These are the activations of a small network on made-up records, seen along a few directions, one row for each record.
After each row come some of the record's fields: C, G, Y, L, W, M, S.
A field that a record lacks is written missing.
The largest differences between rows may come from other fields.
Random noise pushes rows far along 8 fixed directions. That doesn't count. These rows show it; they differ only by the noise:
[ 188   48 -101  -72  372  -27 -377 -317  468  146 -113   -6  325  629
   55 -122 -243   43  193  293 -118 -130 -288  149  -95  -90  522 -230
  598]
[  33  -94    1   36   59   21 -161   52   49   85  -52 -211  -20   27
  321  -50    5  -66 -104  -30 -197 -103 -221  145  -24  199 -110 -110
  249]
[  71  -38  131 -355  475   55   48 -255  204   68  135  492  -13  186
  191   77  123  160 -106  251   61 -114 -100 -234 -137  -96  515 -142
  194]
[ 191 -324  -11  108  -33  431  -58  -36  262  -95  -74  -53  105  287
  286  -91  221  -77 -276   83  -45  -31  -81 -128   30  479 -217 -322
 -200]
[ 262  203  -69 -267  351 -112 -362 -521  575  -40  -28  242  192  457
 -208  123  -42  -32  290  193   22 -134  -40 -139  -79 -352  675  106
  275]
[-405  173  471  -43  233 -344  272  265 -291   65  617  540 -353 -314
 -168  -96  603  211   62 -124   73 -314  114   31  169 -419    3  -11
 -326]
[ 125   50  -57  149  -84   37 -165 -280  174  -15 -103  -10 -244  192
   86  160   68 -447   50  -31 -365   27 -160  136   17 -250   93  201
   97]
[-120  122  218  163  123 -196 -175   50   27   87  232   71   13  195
 -149 -240  195  -34  189  -22 -237 -284  -58  280  198 -215   89 -145
   81]
[ -32  -38 -274   94 -367 -259 -310  213  106 -180   17    0 -167 -425
 -305  -60  440   -8 -147 -255  -26   58  115  432 -366 -420 -313  212
  151]
[  24 -251  144   78 -158  210  -10   95   -9 -187  167  318 -129 -123
  -53 -162  591  -89 -353  -79 -184 -101  201   35   21   56 -198 -179
 -322]

[-210  275  200   14  435 -541 -151   80  -22  201  309  -88  114  201
 -271 -266  -11  223  525 -107  -30 -309 -185  174  255 -242  336   10
  254] => {C: c1, G: g3, Y: y1, L: l2, W: missing, M: missing, S: missing}
[  58  377  150 -395  308 -233 -231 -302 -162   41  -22  -58  300   13
 -119   35 -305 -115  192   30 -169 -293  235 -179  258   87  540   -5
  202] => {C: c3, G: g6, Y: y1, L: l1, W: w2, M: m2, S: s1}
[  33   91 -227   67 -204    0 -106   10  144 -101  -54 -216  194  103
 -334  -33  -94  -41  239  -27  111   85  100   46   -4  -56 -145  155
 -109] => {C: c3, G: g3, Y: y2, L: l1, W: missing, M: missing, S: missing}
[ 173    2  266 -114  -25 -116 -209   44  -61 -270   97 -191   39 -325
  -87  -66  380  -47  -11 -394  -54 -424  299 -341  397  383 -146   56
 -417] => {C: c2, G: g5, Y: y1, L: l1, W: w2, M: m1, S: s2}
[  16  -73 -158  271  -62  -88   -4 -147  -86  -39 -151 -391   -3  185
 -215  -77  -18 -319   93 -223 -227  156    5   30  163  -10  -46  184
   54] => {C: c3, G: g5, Y: y1, L: l1, W: missing, M: missing, S: missing}
[  34  -94  -13  105 -114  224   89  202   88  -14  -45 -284   57   34
  255   22 -149   -7  -17  -68  192  -19  -60 -174  153  438 -428 -125
 -380] => {C: c2, G: g4, Y: y2, L: l1, W: missing, M: missing, S: missing}
[ 135  -56  238 -313   92  119  -43  -82 -213  -12  128   -7   28 -308
  125  208  -51    1  -92 -112 -163 -138  225 -301  269  340   31  135
 -177] => {C: c3, G: g6, Y: y1, L: l1, W: w1, M: m1, S: s1}
[-100  299  420  -80  -25  -67  263  -48 -195  -33  259  355 -366 -210
   10  204  167 -227  181  -17 -100 -172  140 -141  276 -265   62  270
 -425] => {C: c3, G: g2, Y: y2, L: l2, W: missing, M: missing, S: missing}
[ 206 -128  -34 -355  172  204   73 -213  254   26  -90  -39  -69  -48
  326  515 -211   97   90   -5  287  113 -220 -499 -118  268   37  355
 -117] => {C: c3, G: g3, Y: y1, L: l2, W: missing, M: missing, S: missing}
[-119  278 -259 -167   -6 -365    1 -150  -33 -106   38  397  -32 -160
 -539   82   36   53   17   77  132  150  247  204 -286 -681  286  256
  234] => {C: c3, G: g6, Y: y2, L: l1, W: missing, M: missing, S: missing}
[ 288 -193 -472  -54 -298   46 -223 -169  426 -232 -323 -135   19  -99
 -111  106   89  -75 -248  -77  140  205   18   -4 -404  -91  -77  161
  215] => {C: c2, G: g5, Y: y1, L: l1, W: missing, M: missing, S: missing}
[  11    3   79   18  -17   27   38  -49  -53 -151   11   88   44   26
 -241   43   76 -148   62  -97  -88  -24  211 -105  218  -38    5  129
 -258] => {C: c3, G: g4, Y: y2, L: l1, W: missing, M: missing, S: missing}
[ 172  134   89    5 -171   52 -379 -242 -130 -199  -94  -78  183   22
 -343  -78  -20 -386  -28  -98 -409 -207  350   74  354  125  121   -5
 -116] => {C: c2, G: g6, Y: y1, L: l1, W: w2, M: m2, S: s1}
[-155  222  184 -252  152 -331 -172  117  130   -7  273   61  339 -128
 -434 -191  142  435  289  -71  335 -287  274    0   86 -132  104  -70
 -113] => {C: c3, G: g6, Y: y1, L: l2, W: missing, M: missing, S: missing}
[  -9 -215 -176   36   58 -165   38   11   11  -12  -83 -177 -237 -166
  203   56  153  -47 -185 -206  -23   94 -193  -16 -128   -8  -33  157
  244] => {C: c1, G: g5, Y: y1, L: l1, W: missing, M: missing, S: missing}
[ 361 -150   10 -112 -180  282  -44 -155  217 -339 -176  -30  -64 -141
  287  196  317 -269 -328 -100   82 -246  236 -472  140  597 -177  -67
 -547] => {C: c2, G: g5, Y: y2, L: l1, W: w2, M: m2, S: s1}
[ 159  185 -208  106 -317  -47 -137  -90  236  -22 -114 -283  -70   25
  -47  284 -228 -160  262  -96  105  164  -46  -60  -25  -80 -186  325
  -89] => {C: c2, G: g2, Y: y1, L: l1, W: w1, M: m1, S: s2}
[ -83  -92  174  -49  233  -99  284 -159 -387   55   50  269 -364  -65
   98   70   99  -87 -250  -28 -300   46 -127  -62   56 -170  293   38
  169] => {C: c2, G: g5, Y: y1, L: l2, W: w2, M: m1, S: s2}
[ -36  -78 -427  102 -213    6 -167  123  515 -140   -1 -141  424  260
 -549 -115   32  341  214   51  575  230  104   63 -284 -216 -193  -21
  -75] => {C: c3, G: g1, Y: y1, L: l1, W: missing, M: missing, S: missing}
[  17  -22  331  179 -167  121 -280  106  -12   34  118 -196  274  170
 -265 -315   53  -84  277 -139 -327 -269  204  171  408  222 -200 -170
 -271] => {C: c3, G: g6, Y: y1, L: l2, W: missing, M: missing, S: missing}
[ -17  104  -93  154 -132 -173 -207   87 -106  122 -108 -199 -100   -8
   71  -20 -196 -217  130  -42 -379  -46 -297  485  -94 -208   72   31
  541] => {C: c2, G: g3, Y: y1, L: l2, W: w2, M: m2, S: s2}
[-270   81 -131  172 -198 -151  157  379 -413  -28   69 -116  -12 -351
  -49 -208  181   88 -274  -38   90   31  165  260  -53   30 -455 -169
 -147] => {C: c3, G: g6, Y: y2, L: l1, W: w2, M: m1, S: s1}
[ -30 -180  395 -223  237  -64   84  144 -365  -28  182 -103  -24 -434
  206 -132  249   54 -284 -171 -149 -334  172 -259  246  520 -121 -148
 -148] => {C: c3, G: g5, Y: y1, L: l2, W: missing, M: missing, S: missing}
[-205  -83 -348  572 -452  136  250  243   77  -32  -14 -135 -206  172
  -27  -10  207   11  -55   -7  331  357 -215  206 -187 -125 -697 -145
 -322] => {C: c2, G: g6, Y: y1, L: l1, W: w2, M: m1, S: s1}
[ 224 -223 -277  -93  -46   95 -248   -7  -29  -49 -309 -222   -5 -170
  407   12 -155 -109 -377  -55 -197   75 -114  134 -323  325   25  -10
  532] => {C: c2, G: g2, Y: y2, L: l1, W: w2, M: m2, S: s1}
[-156  -68  173   51   21  -48  143  257 -244   34  134 -255  -19 -174
  121    3    4  168    7 -208   54  -53   13 -144   63  288 -284    3
 -189] => {C: c3, G: g2, Y: y2, L: l2, W: w2, M: m1, S: s2}
[ 401  -29   11 -150 -326  369 -162 -410  -45 -362 -279 -137    8  -93
  -66  286   -4 -607  -80 -195 -411   42  399 -469  278  325   39  352
 -539] => {C: c3, G: g3, Y: y2, L: l1, W: w2, M: m1, S: s2}
[ 106  200  -78  -92  -63 -187 -339   46  293 -231   25 -141  256 -246
 -255  -16  222  202   93 -153  242 -233  254 -114   14   55 -153   71
 -185] => {C: c2, G: g6, Y: y2, L: l1, W: w2, M: m1, S: s1}
[ 183  108 -189  387 -463   67 -305  -70  298  -76  -94  -51  212  330
 -541  -97  -21 -227  282   33  -81  148  180  261   35 -281  -75   73
 -139] => {C: c3, G: g2, Y: y1, L: l1, W: w1, M: m1, S: s2}
[ -61 -191 -152  147 -505  187   41  199 -103 -238   70  367 -191 -290
 -373 -163  458  -90 -353  -51 -151  194  320  335 -230 -332 -313  -44
 -118] => {C: c2, G: g6, Y: y2, L: l1, W: missing, M: missing, S: missing}
[-320  413  253  240  181 -329  262  164 -332  204  130 -229 -249   27
  280  186 -154 -162  321  -72   34 -130 -359  113  365 -112 -169  123
 -123] => {C: c3, G: g1, Y: y2, L: l2, W: w2, M: m2, S: s2}
[ 143 -148 -249   26 -232  130  190 -333  -59  -26 -342  118 -462  -44
  297  378   13 -515 -322   55 -286  358 -143   60 -297 -267  174  220
  220] => {C: c3, G: g5, Y: y1, L: l2, W: w2, M: m2, S: s2}
[-107 -122  -92  376  -66   70   60   15  -16  -45    5  -85  229  360
 -251 -370   81  -38   45    9  -39  135  -16  161  106   86 -120 -257
 -129] => {C: c3, G: g3, Y: y1, L: l1, W: missing, M: missing, S: missing}
[ 163  141  -25 -184   -8 -245   77 -196  -39 -105   78  358 -397 -396
   10  283  347 -173 -178 -121  -43  -20   89  -75 -131 -442  197  324
   -2] => {C: c2, G: g5, Y: y1, L: l2, W: w1, M: m1, S: s1}
[-188 -166  257  409  -65  303  203  181 -192  293  116 -113   74  488
   93 -273 -220  -83  170  121 -263   41 -176  194  288  134 -160 -297
   -4] => {C: c3, G: g2, Y: y1, L: l1, W: missing, M: missing, S: missing}
[  14  100  -39  -65 -123 -251 -371  -33   30  -56  -37   17  158 -199
 -394  -84  -85  -18  171  -76 -167 -127  152  318   11 -215  177  188
  229] => {C: c3, G: g3, Y: y1, L: l1, W: missing, M: missing, S: missing}
[-142   32  124    9  261 -121  -24 -156  -77  132  191  443    9  211
 -340 -215  -47   71   91  162 -202   40   24  211 -110 -488  518  -75
  371] => {C: c3, G: g2, Y: y1, L: l1, W: missing, M: missing, S: missing}
[ 139 -159 -346  221  -38  146  169 -305  282 -209 -186   18   42  413
 -257    9  168 -168 -125   92  260  345   10 -215 -132  -87   -5   -9
 -210] => {C: c3, G: g5, Y: y1, L: l1, W: missing, M: missing, S: missing}

Here are new rows. What are their fields?
[ 354 -298 -267   70 -400  348 -388 -313  291 -203 -241  165  176  226
 -515  -35   75 -372 -133  -13 -463  282  288  158 -292 -285  250  242
  174] => {C: c3, G: g2, Y: y1, L: l2, W: missing, M: missing, S: missing}
[-244   52 -115   31  -23    7  315  240   87   95  139 -195    6  -15
   23  172   10  331  253  -64  630  153  -81 -196  -49   54 -433  101
 -304] => {C: c3, G: g6, Y: y1, L: l1, W: missing, M: missing, S: missing}
[ 103    4  127 -162   -7  -23   62 -147 -260 -206  -55  -40  -76 -311
   14   59  174 -267 -282 -142 -292 -171  327 -284  244  169  107  129
 -247] => {C: c3, G: g5, Y: y2, L: l1, W: w2, M: m1, S: s2}
[-223  -13  124   46  135   68  405  273  -28   85  167   87   81  177
  144  -13   71  314   76  155  553   29 -108 -183   76  172 -171 -361
 -412] => {C: c3, G: g4, Y: y1, L: l2, W: w2, M: m2, S: s2}
[ -53   -8   17  153    6  159  152   80  189   89   -1  -40  170  434
  138  -29 -141  188  112  289  380   51 -202    2   34  182 -243 -221
 -165] => {C: c3, G: g2, Y: y2, L: l2, W: missing, M: missing, S: missing}
[-258   28  201   91  189  -20  418  107 -443   91  176  229  -23   71
   39 -286   57    4  -87   95  -84  -27   16   11  224  116   42 -293
 -183] => {C: c3, G: g3, Y: y2, L: l1, W: missing, M: missing, S: missing}
[-161  -19  -16 -156  135 -150  337  157 -351  -31   90  278  -37 -312
   -3 -160  170  164 -348  132  197  -14  197  -35 -122   21   -9 -198
   -2] => {C: c3, G: g5, Y: y2, L: l1, W: missing, M: missing, S: missing}
[  85  136  -42   16    6 -189  -69   17  130 -170   38    1  131  -72
 -322  -64  272  103   36  -52  166 -151  204  -53    9 -146   -1   41
 -151] => {C: c3, G: g5, Y: y2, L: l2, W: w2, M: m1, S: s2}
[ -27  320  -37 -191  395 -226  -81  -28  217  210 -114 -519  389  213
  454   47 -542  281  364  163  394 -220 -304 -166  118  466  -30 -169
  250] => {C: c3, G: g6, Y: y2, L: l1, W: missing, M: missing, S: missing}
[  19  204   26 -129  172 -179 -238 -284   68   90  -45  239  129  185
 -185 -101 -219  -67  205  165 -254  -58   65  219  -46 -375  474  -11
  379] => {C: c3, G: g6, Y: y2, L: l1, W: missing, M: missing, S: missing}
[ -51   53  168  -63 -234 -198 -241  172 -202  -30   38 -137 -109 -447
   -5   36   53  -87   34 -259 -203 -158  107  183  142  -48 -239  285
   66] => {C: c3, G: g2, Y: y1, L: l1, W: missing, M: missing, S: missing}
[-247    5  211  343 -166 -104   81  123 -311  -10  117  -81 -273  -86
 -115 -117  154 -225  -43 -223 -355  -16    0  346  254  -98 -258   44
 -177] => {C: c3, G: g6, Y: y2, L: l2, W: missing, M: missing, S: missing}
[ -24  -14  162 -138  451  143  204  -87  201  196  142  256  -41  368
  366  101 -155  365  177  247  244  -57 -315 -270  -50  -15  358  -84
  144] => {C: c2, G: g2, Y: y2, L: l1, W: w2, M: m1, S: s2}
[ -74  189  164 -411  173 -176  267  102 -205  -73  172  222 -134 -431
  152  259  114  163   -6  -25  291 -149   81 -330  -47   78   83  101
 -205] => {C: c3, G: g3, Y: y2, L: l2, W: w2, M: m2, S: s2}
[  45  105  -31 -325  196 -238 -407  137  127   41   41 -149  690   14
 -347 -331 -307  450  191   82  185 -240  269   26  -84  187  237 -156
  359] => {C: c3, G: g2, Y: y2, L: l1, W: missing, M: missing, S: missing}
[ 173   43  -89 -180 -227  175   29 -248  243 -260  -10  293 -236 -143
 -203  378  183 -222  -12  -29  107  193  216 -306 -132 -279   73  438
 -249] => {C: c2, G: g2, Y: y1, L: l1, W: missing, M: missing, S: missing}
[ 145  -40 -235  162 -442  106 -270 -149  223 -171 -192   86  -68   52
 -238  -18  116 -301  -23   44 -191  206   80  314 -206 -386  -26  183
  144] => {C: c3, G: g2, Y: y1, L: l1, W: missing, M: missing, S: missing}
[ -29 -229   47 -143   71  304  224   83   30  -55  138  516  157  140
 -105 -192  175  345 -205  272  303  141  209 -143 -194   40   94 -303
 -200] => {C: c3, G: g2, Y: y2, L: l1, W: missing, M: missing, S: missing}
[ -38  129  105 -169    7   19  122  175 -202   -2   36  -23   14 -330
  212   81   10  126 -167   26  217 -120  150 -231   19  306 -200  -50
 -226] => {C: c3, G: g2, Y: y2, L: l1, W: w2, M: m1, S: s1}
